Each row below holds a small network's activations on one input, seen along a few directions.
Each table varies a few parts of the input and shows all the possible inputs, shuffled.
Descriptions start from the smaller parts, as in this example, which fits no table here: line(6) and (point or line(11) or (values(3) and ring(8))).
Shared parts are said once, and a part with two or three values counts as separate values.

Other details of the inputs vary at random and push rows far along two fixed directions, the same in every table; ignore that.

Table:
r1:   4 -32   7 -25  46  65 -25   9 116  24  16  32
r2:  30  14  18  -8 -20  13 -53 -72 -10  12 -28   4
r3:  -3  44 -14 -23 -18  43 -22 -27   6  14 -22 -40
r4:  17  40   6 -28 -15  59 -16 -35   5   6   0 -50
r5:  33  45  19 -22  -6  43 -21 -43   6  16  18 -61
r6:  25  34  41 -47 -29 -21  22 -81 -52  14 -18 -43
r7: -10 -21 -11 -20  39  56 -34  14 118  36  -9  43
r8:   2  70 -10 -33 -45  -7 -12 -47 -53   2 -35 -56
r9:  10  28  39 -45 -26   2  36 -91 -45   3  -3 -46
r10:  -48  -35  -46   54  -13  -88   63   65 -102  -47    8   54
r11:  21 -56   0  55  50 -17 -13  88 115   1  10  22
r12:  19 -29 -20  28  71   1 -47 111 100  20  54  22
r13: -12  20   5 -11 -62  28   0 -80 -55  -5 -31  -8
r14:   6 -79  -4  50  60  31 -29  63  76   2  54  63
r15:  24  14  38  -8 -39  -5 -16 -89 -73  -5 -12 -28
r16:  -51  -58  -28   52  -11  -53   84   65 -106  -59   36   34
r17:  -37  -27  -31   24   14 -117   91   81  -91  -24    4   28
r18:  33   9 -15  -4  44  29 -86  45 109  39   8   5
r19: -10  41  51  -9 -44  45 -15 -53  19 -19 -48 -12
r20:  -54  -22  -44   19    4 -106   95   78  -83  -30   -2   39
Description of these inputs: values(2) or (values(3) and ring(6)).
- What sort of input is r7? => values(3) and ring(6)
- List by row number the other inputs of the same sort as r11. => r19

Table:
r21: -21 -64 -24  61  29 -44  24  81 -20 -27  34  56
r22:  38   2  16  -9  27  72 -65  -6  93  27  25 -18
r23:   7  21  -6 -14  -6  73 -77 -27  86  27 -38  22
r24:  32  48  26 -21 -43  -7  -7 -79 -69  -1 -10 -71
r25:   39   27   42  -55  -23   66  -68 -116   65   42  -47   -4
r26:  -6 -17 -14  -2  44   0   9  60  66  15  16  16
r27:  -7 -49  -6  36  24  26 -10  41  35  -9  32  39
r28:  -20   37    7  -20  -36  -31   67  -29 -102  -26    2  -62
r29:  22 -18  -7  19  40 -22 -23  52  44  15  20  17
r30: -13  11 -44  12  24   4 -27  76  48   8  -2  14
r31:  12  24  28 -18 -51 -20   2 -88 -72  -6 -30 -19
r32: -28  -1   5  -2 -27  -5  54 -24 -68 -27   0  -5
r33: -23 -21 -26  23  26 -85  60  84 -41 -17  15  13
r34: -30   0   2 -11 -29 -28  61 -24 -63 -21 -16   2
- What do these inputs look like to the network? => values(2) and (point or ring(6))
- The inputs of r32 and r28 match in every part but the values(2) part. If r25 is changed in the same way as r32 into r28, which row does it become? => r33
- Which other rows does r24 become when the values(2) part takes its other values? List them by row number. => r21
